A small network was shown many inputs. Here are its activations along a few directions, one row for each input.
In each table, some parts of the input vary, and every possible input appears once, in random order.
Descriptions start from the smaller parts, as in this example, which fits no table here: values(3) and (point or line(11) or (ring(5) and line(6))).
Shared parts are said once, and a part with two or three values counts as separate values.

Other details of the inputs shift rows strongly along three fixed directions, in all tables alike. That doesn't count.
These rows show it; all are for the same input, with only those details redrawn:
-2  -25  1  -37  26  -32  32  -5  17  -12  -6  -3
20  1  3  8  -36  -19  16  -22  4  -10  7  -5
-1  -35  -3  6  -20  37  2  23  2  -25  -14  26
-1  -34  -5  -1  -12  18  11  17  9  -25  -10  20
-9  -18  -1  7  -7  43  -17  12  -8  -12  -9  16
5  21  9  25  -24  17  -30  -29  -20  12  13  -14
12  12  4  16  -31  -5  -7  -27  -4  0  9  -7
-5  -19  0  -20  12  -6  13  -3  10  -12  -6  5

A family of inputs:
r1: 4  -31  -19  18  -9  33  -1  33  9  -27  5  34
r2: 9  16  -1  -1  -20  -48  48  -6  22  0  13  -14
r3: -12  9  18  -20  34  2  -22  6  -6  36  -3  -8
r4: -12  -23  -4  23  -28  48  -5  40  -4  -25  -24  7
r5: -22  25  -8  0  42  22  -25  12  -9  8  5  -19
r6: -11  -11  3  -30  35  -15  6  -12  7  -1  -3  -6
r7: -13  13  10  -1  39  20  -23  8  -8  39  3  5
r8: -19  12  4  -17  40  14  -11  -11  -5  23  21  3
r9: -12  2  0  -30  34  -57  44  8  -4  -27  -18  32
r10: -4  -5  -20  -12  14  -11  16  19  8  -13  -17  -13
r11: 12  20  -11  9  -5  -15  -16  -31  -10  10  16  -17
r12: 34  6  -11  19  -29  -31  8  -7  8  4  -8  -4
r13: -9  34  13  20  -35  15  -22  -3  -19  18  12  -27
r14: -3  16  -3  -4  51  1  -25  4  -1  24  2  -3
r15: 24  14  12  23  -27  -10  -5  -12  -5  15  -6  -11
r16: 14  2  8  1  -43  -21  15  -13  7  -2  20  0
Q: What is each input in this table made of?
A: point or (values(3) and ring(5))
Q: Change only the ring(5) part in r12. List by row number the other rows that result.
A: r3, r7, r14, r15
Q: Change only the values(3) part in r6. List by row number the other rows that result.
A: r4, r15

A family of inputs:
r17: 10  -8  3  25  -24  30  -24  -15  -14  -2  8  5
r18: -5  -23  -2  -28  33  -2  26  23  23  1  -11  3
r19: 11  24  4  17  -24  -11  -9  -14  -9  14  10  1
r20: -19  22  -1  -25  55  -12  -20  -17  -2  23  5  -39
r21: -4  15  2  25  1  39  -40  6  -12  26  0  -6
r22: 7  -23  -7  10  -23  3  20  22  4  -31  -18  17
r23: 0  18  4  8  -5  -8  -16  -9  -14  18  7  1
r24: 7  33  7  -4  12  -42  8  -29  -4  11  18  -16
r25: -6  -8  -7  15  5  37  -23  27  -10  0  -10  24
r26: -9  -22  -11  10  -15  33  -4  27  3  -14  -11  5
r27: 12  25  2  21  -22  -10  2  -16  -9  3  14  0
r28: -22  -17  3  -19  23  8  4  20  0  -15  -16  8
r29: -14  -20  -6  -18  18  10  11  19  0  -16  -22  12
r30: -28  4  0  -37  60  2  -15  1  -4  15  1  -28
r31: 15  -44  1  -32  -15  -32  50  -1  34  -31  -2  19
r32: 18  15  9  -7  -14  -50  31  -20  20  12  10  -22
r33: 2  13  -6  28  -14  22  -16  4  -12  -2  4  15
r34: 25  -5  4  11  -52  -16  15  -31  6  -12  14  2
Q: What is each input in this table made of?
A: values(3) and (point or ring(5))
Q: List by row number the other rows that have the values(3) part in common with r32.
A: r19, r24, r28, r30, r31
Q: List by row number the other rows that have the values(3) part in common with r25.
A: r17, r20, r21, r22, r33
